A small network was trained on invented records. Each row is its activation on one of them, seen along a few directions.
Each row is followed by the record's values for the fields DID, KES, MIBE, BEFO.
Not every record has every field; a missing one is left out.
Other fields move the rows too, some of them a lot.
Random noise pushes rows far along 17 fixed directions. That doesn't count. These rows show it; they differ only by the noise:
[-131  -21  104  295  226  517 -353  113 -414  199 -239  -14 -365  379
 -258 -391 -342 -306  164  433  433 -316 -120  461 -321  218  154 -235
 -177 -278]
[ 214 -604  -87   11 -732  260    8 -750  166  230 -159 -131  -84  -99
 -287   78 -398  -22  161  118  -49  -51 -194   30  -61 -101 -257  -45
  125  109]
[-160  179 -222 -189 -170 -242  -12 -305  241  160  394  -92  150 -176
   34  402   34  232   37  -76  -60  100  126 -268  415  213   30   30
  145   28]
[ 174  117  124 -363  -32 -121 -122  392  -92 -141  -78 -138 -127  255
 -214  -36  228   -3   26 -139   52  -21  106  340  324   22  280  302
 -169  149]
[ 238  -28  -45 -121 -289  -57 -162    7 -282  139   27  -30 -225  356
 -310 -155 -184 -349    7  -26   -8  -22  324  253  211 -199  259  -97
 -173  194]
[ -52 -132  112  355 -170 -191 -233  304  199  -99   91  134  230  184
  170 -351  130  -19   96 -110 -174 -199    1  -20  165 -140   57   85
   72 -136]
[ 255  -79 -297 -211  709   42  202  364  -29 -124 -201  -93 -434 -344
   51 -151  201   11 -312  252   62 -350   26  208   22  282 -314  579
 -528  506]
[ 264   89 -112 -219 -195   80   -2 -482  228   -9  -59   32  122 -502
  118 -259 -216    4 -171 -296   34   63 -239  133  366 -282  -92  405
  -26  250]
[ 114 -260   33 -106 -201  186  -51   58   47 -400 -138  642 -716   -2
   58   69 -248  198  -20  104 -121   12 -329  -16 -416 -163   -3 -160
  133 -352]
[-102 -135   39  258  524  132  -33  -37  288  -30 -102 -241  -29  440
   90  -81 -245  -55  209 -247 -321  356  290 -198  141 -115 -517   78
  -64  236]
[-299  184  744 -201  -38 -348  -38  426   40 -318   -2 -348   74  215
  229  106  129 -275  354   36   46  174  168  232  325 -195  -72  123
 -119 -108]
[-150 -275 -415   30 -268  192 -435  -30  461  320  351  -29  240  160
 -418  -16 -373  467  133 -545  157 -185  348 -249  285  330  581  569
  581  -69]
[  61  465 -380 -278  104  307   -4  -77   56  -62 -129  -85 -355   40
 -237 -214 -160  223 -164 -295  252  315 -100  341  324  135   71   -9
  -71   50]
[ -33   89 -183   77   58  135 -318 -261  185  319  -53  -42   23  -10
 -220  331   22 -178  151 -245  -28 -261  -43   18  109  -95  189  -83
  214   77]
[ 145  110  471 -359  285  -22    7  -45 -196 -255 -192  306 -222 -137
   85   42  -94 -205  -11  -43  -90  -53  135  155   53 -503   -2  110
 -314   17]
[  49  -50  393  194  -52  100   56 -179 -202  -17  144  141  452  371
  -42 -422   45  430  -24  -92   67  104  -82  -29  197   90  178  262
 -130 -211]
[-212    3  401  161 -313 -393  533  -77  113 -331  149   72   -3  208
  191  406  403  485  162  108 -183  -13 -125   14  361    8 -319 -194
 -367 -186]
[ 415  102  -84 -125 -131   74 -206  172  -35  116  214    4 -268  300
 -213  -86 -206 -340 -366 -120  137  300 -104   74   54 -375    3  143
  -22  430]
[ -79  521   21 -156  179  -45 -147  217  345  -75 -120  -70  261 -171
 -136   -6  467   29 -152 -371  -24   86    4   28  294 -329  -62 -243
  114  -79]

[ 192 -241  147 -296  119    5   95   89 -358  -86   57  -88 -316   72
  188  152 -144  -74   56  263  152  110 -181   81 -219  372  180  622
  -60  251]  <DID:sako KES:ral BEFO:nozir>
[  61  123   99 -236  203   68 -319   64  181 -344 -356  152   62 -215
  272 -498  -67  -82  123 -332 -239  229   10  121   86 -250   61  183
  165 -137]  <DID:zole KES:bele MIBE:nepa BEFO:bemal>
[-237 -108  420 -111  -13  173 -106  100   72  -77 -169  -26  310  -51
 -176  -45   81  275  195   36  221 -170   67   -3 -135   -3   85  -23
  156 -374]  <DID:zeror KES:bele MIBE:nepa BEFO:firo>
[ -70  278    8  434   21  333 -423   48  -88  151 -274  259  204  215
 -143 -149  208   72  155  -74  196 -494 -560  385 -122  -14  345 -390
   42 -405]  <DID:zeror KES:ral BEFO:firo>
[ 124 -176  -22 -302 -329 -191 -132  148  425 -214 -309 -286 -221 -282
   90  160  140 -408  189 -244 -263   64 -132  114   96 -277 -106  179
  332  223]  <KES:bele MIBE:pato BEFO:nozir>
[ 381 -203  152 -493 -593  179 -171   32  -14 -345 -134  395 -397  109
 -195 -162 -349  201  -83  -77   54  240 -222  253  -99 -335  157  115
   46 -122]  <DID:zole KES:ral BEFO:bemal>
[ 152 -139 -221 -193 -299  106 -188 -109  314 -126 -310  102 -112 -155
 -202 -231 -208  264  122  -40  -81 -270  137  416  353 -186 -271  -52
 -338   47]  <DID:zubu KES:bele MIBE:nepa BEFO:zos>
[  54 -159 -197 -187  198  -28 -355  437   58   13  172  272  -99   70
 -100   92  -52  314   17  -27   71 -506  115  -41   50  256  377  481
   -8   23]  <DID:zeror KES:bele MIBE:nepa BEFO:firo>
[ -90  -71 -253  -72  387  148   83  226  238  178  -60  -41  155 -304
 -434  116  190  161 -235 -413  110 -338  449 -292 -136  -35  244  202
  292   62]  <DID:zubu KES:ral BEFO:nozir>
[ -68  146  146 -325 -113  -92  222  -90   68 -251 -253  -75  107 -313
   53   -8  201  116   83 -203  -36  117   77   94  122 -108   50  -51
   71 -110]  <DID:zeror KES:bele MIBE:nepa BEFO:zos>
[-277  352  177  213  208 -100 -183  113 -448  270  212 -131  160  -79
  190  -49  291 -503   56  262  354 -210 -134   54 -152  342  610  -24
  240 -199]  <KES:bele MIBE:nepa BEFO:nozir>
[  69 -186 -242   89   23  195 -208 -659   10  348 -379  -51   78  148
 -355  269  -87  -28  386  -56 -398 -297  161   68  116  -47 -133 -474
 -152   24]  <DID:zubu KES:ral BEFO:nozir>
[-103  348  247  -75  264 -159   38   68 -342  188    5 -437   15  214
  -41  281  187 -503  160  138  183   41  247  254  150   -9   80 -151
 -242  282]  <DID:sako KES:bele MIBE:nepa BEFO:nozir>
[  25 -445  266 -207  347  130   -1   60  -55  -61 -243 -218 -213  251
 -121  219 -208  -37  345 -126  -83  -79  275   28  -88  121  101  585
  -29  208]  <DID:zole KES:ral BEFO:nozir>
[ 388  -63  135   19  100  255  252 -302 -478  277  159  -38 -127  186
 -161  -44 -342 -385 -397  -57  267  310 -148  -84 -299 -234  135  296
  -46  419]  <DID:zubu KES:ral BEFO:nozir>
[-110   44   40 -199  -36 -202 -212 -110   25 -152  284  266  -29    7
  417  151 -177  324  195  350 -175  108 -197 -196  173  253 -192  -52
 -103 -252]  <DID:sako KES:bele MIBE:nepa BEFO:nozir>
[-128   49   45  452   53  -84  380   46  -68    7  206  280  258  519
 -244    3  364  651  -79 -361  -18 -308  195  -81  303   36  282  -80
 -249 -157]  <DID:zole KES:ral BEFO:zos>
[-197  547 -608  109  -95  127 -110 -366  164  144   29   -9 -188 -321
   66 -243 -243  -58  -47 -150  190   26  -90  264  385  102   41 -365
   46  -86]  <KES:bele MIBE:nepa BEFO:nozir>
[ -79 -218  203 -306  394   26 -481  124 -166  383   30 -298  536   -1
 -275  -11  -74 -119  158  531    2 -273  566 -214  -68  204 -185   21
 -186  -19]  <DID:sako KES:ral BEFO:nozir>
[-132  -87  146  -47 -272 -269   64   75  -44  -50   31 -251  354 -245
  182 -257  149  -75  216 -216  122 -177  199  153  245  244  578  589
  229  -16]  <DID:zubu KES:bele MIBE:nepa BEFO:zos>
[ -52  236  -96   13   62 -416   35   16  155 -159  324  404  132 -191
  405   28  -22  169 -127  -42 -346   -4  139 -283  329 -241 -221 -159
 -227  -91]  <DID:sako KES:ral BEFO:nozir>
[  64  326  -23   11  -66   55 -121  -40 -136   40   79   41 -279  366
  -45  186 -134 -330   -1 -203   25  468  -39   65  -81 -232  204 -339
  196   84]  <DID:zeror KES:bele MIBE:nepa BEFO:zos>
[-109 -112  326 -293 -168   28 -466  400  417 -222  100  119  114   64
  -28  155   27  397   57  348   -8  120 -320 -199 -106  -35 -422 -112
  132 -419]  <DID:zole KES:ral BEFO:nozir>
[-214 -249  217 -150  326  -71 -184  460  207  -93 -116 -291  -42  -85
  134  126 -162 -325  181  365 -119   46  323 -228 -310  -86 -556  -79
   30   12]  <DID:zeror KES:ral BEFO:firo>
[  13  301   62   25  219 -129   67  346  107 -205  116  103   12  325
   46  -72   77   24 -178 -475 -162  429  169 -174  138 -359    7  -70
   68   40]  <DID:zubu KES:ral BEFO:nozir>
[ 275 -372  -24  -51    9   41  649 -188 -158   54 -209 -316  -49  -70
 -224  281  452   85 -177   16   -9   25 -113 -134 -305  172 -102  184
    9  425]  <DID:zeror KES:bele MIBE:nepa BEFO:firo>
[ 281  423  -42  -77    3   -3 -318  -95   10  -20 -152  383  227 -346
   52 -154  559   32 -248  -11  -88 -242 -615  190  131 -227  103 -215
  -61 -139]  <KES:bele MIBE:nepa BEFO:nozir>
[ -35  -14  212 -140 -212    2  -70  185  -20 -122   21  -48   -5 -122
   74 -269 -226  -43   29  -11  307  -84  -65  269   98  -21  200  390
  -24  -78]  <DID:zole KES:ral BEFO:nozir>
[-167 -132  157 -167  -97  165 -235  179  185 -144 -186   80  -27  -52
 -172 -133 -169  149  164 -102   55 -132   97   59  -12  -81   88   28
  183 -388]  <KES:ral BEFO:nozir>
[ 268  334 -350 -322 -328 -222   28   87 -519  191  293   79 -272 -113
 -137 -149 -138 -342 -430  449  214   12  141  181   70  -25  110 -408
 -369  150]  <DID:sako KES:ral BEFO:nozir>
[-209 -167   69  159 -283   -9  442   46  220 -169  125  -71 -165 -226
   76 -121 -259   40 -201   79  171  181   50 -164 -154 -155 -384  -79
   67 -110]  <DID:zole KES:ral BEFO:nozir>
[ 176   30 -254  -36   85  279 -149 -102  -69  107 -376 -218 -174  -34
  -68 -101  -13 -377   78 -246   50   61 -301  178 -200   27  227   40
  337  203]  <DID:zeror KES:bele MIBE:pato BEFO:firo>
[ -62 -475  151 -179  -84 -151  -92  156  176 -201 -297  125   19 -432
   39 -104   39   37  275  104 -137 -711  322  135   52 -100   28  283
 -114  -99]  <DID:zubu KES:bele MIBE:nepa BEFO:zos>

Which values does each new row have?
[ 132   88   14  -52  340  117 -230  408  198  -48 -340 -243  120  251
 -194 -232  106  -31  -15   21 -102   -3   80  240  154 -254 -572 -167
 -404  199]  <DID:sako KES:ral BEFO:nozir>
[-140  157 -243  286  125   53 -305  138  217   21 -270  -43   41  193
   10 -107  -38  -11  333 -292 -125 -359    2  355  303   -2   55 -107
 -113  -44]  <DID:zeror KES:ral BEFO:firo>
[ 354  -36 -259  400  304  110  501  -92 -299   71 -311 -238 -391  493
 -198 -302   20 -308 -156 -277 -132   -9  162  414  254 -176 -194   47
 -611  651]  <KES:ral BEFO:nozir>
[ 123 -120  -22   64 -624 -250  215 -111  220   77  153 -126   74  -28
 -178  289  217  170    7 -207  117 -442 -140  318  542  -75  131  370
 -210  293]  <KES:bele MIBE:nepa BEFO:nozir>
[-215  115   18  185  -30 -152   40 -170    6   -1  -94 -360  126  254
  178  -87   66   -1  379   99 -162   99   31  197  400  237 -251 -228
 -249  -33]  <DID:zole KES:ral BEFO:nozir>
[   6  -51  375 -321  399  235  334   70 -339 -268 -125  366 -559  101
 -200  350 -188  290  -49  -87  221 -145   66  110 -245  -31  317  323
 -233 -135]  <DID:zole KES:ral BEFO:nozir>
[-176  219   -3  147  553  -28 -507  375   29  179 -165 -177  283  -34
  115   50  410 -249  252   52   -9 -469 -167  132    1  258  211  103
   65  -76]  <DID:zubu KES:ral BEFO:nozir>
[ 103  136   80 -420 -211   24  377  -64 -132 -275 -283   10 -322 -304
 -121   34  114  -39 -126 -156  152  179   18  242  -82 -204  172  -97
   44    4]  <DID:zubu KES:bele MIBE:nepa BEFO:zos>
[ -90 -156  399  -80  151  -46   44  366    8 -226 -139   46 -128  466
 -190  279   82  183  194   21 -166  -44  206   -6  -43 -169 -185 -161
 -228 -159]  <DID:zubu KES:ral BEFO:nozir>
[ -60 -154  -84  345  118 -130  148  -30  -87 -186 -236  -73  312   58
  334 -664  281  111  126  113 -457  171   16 -153  -18  309 -222 -215
  -27 -233]  <DID:zole KES:ral BEFO:nozir>
[ 117  302  -43 -203  364  194  280 -260 -246   33  -84  -42 -246 -126
   35  330  -18   66 -120   13  267   57 -318  197  -33  133    2  160
 -246  269]  <DID:zeror KES:ral BEFO:firo>
[ -41  -57  305 -187 -253  121 -328 -125  120   89  -72 -270  414  130
 -118  121   28  159  289  -50   83  103 -369   52   92  146   96  197
  251 -201]  <DID:zubu KES:ral BEFO:nozir>
[-212   49   30  400  578  227  180 -247   71  465   29 -370  304   69
 -291  267   -9 -130   18 -247  249 -270  420  -15   79  -26  -34  206
 -139  374]  <DID:zubu KES:bele MIBE:nepa BEFO:zos>
[-117  164   41 -218  260  -62  437 -220  136 -125  197  -90 -232 -493
  378  359 -230   -7 -134  -95  232  218  -55 -138   59  -28 -189  443
    6  301]  <DID:sako KES:bele MIBE:nepa BEFO:nozir>
[-120  -11  529  103  129   97  -17   93  116 -221 -178   99  277   -7
   45 -276   90  -26   51 -316  -20   92   75  -58  -72 -386   79  113
  207 -249]  <KES:bele MIBE:nepa BEFO:nozir>
[ 189  -33   61 -171   10   27 -142 -317 -527  113  -18  245  177 -171
  124 -186   44  -41    1  404  -38  -45 -109  -14 -227  245  270  -64
  -62 -166]  <DID:sako KES:ral BEFO:zos>
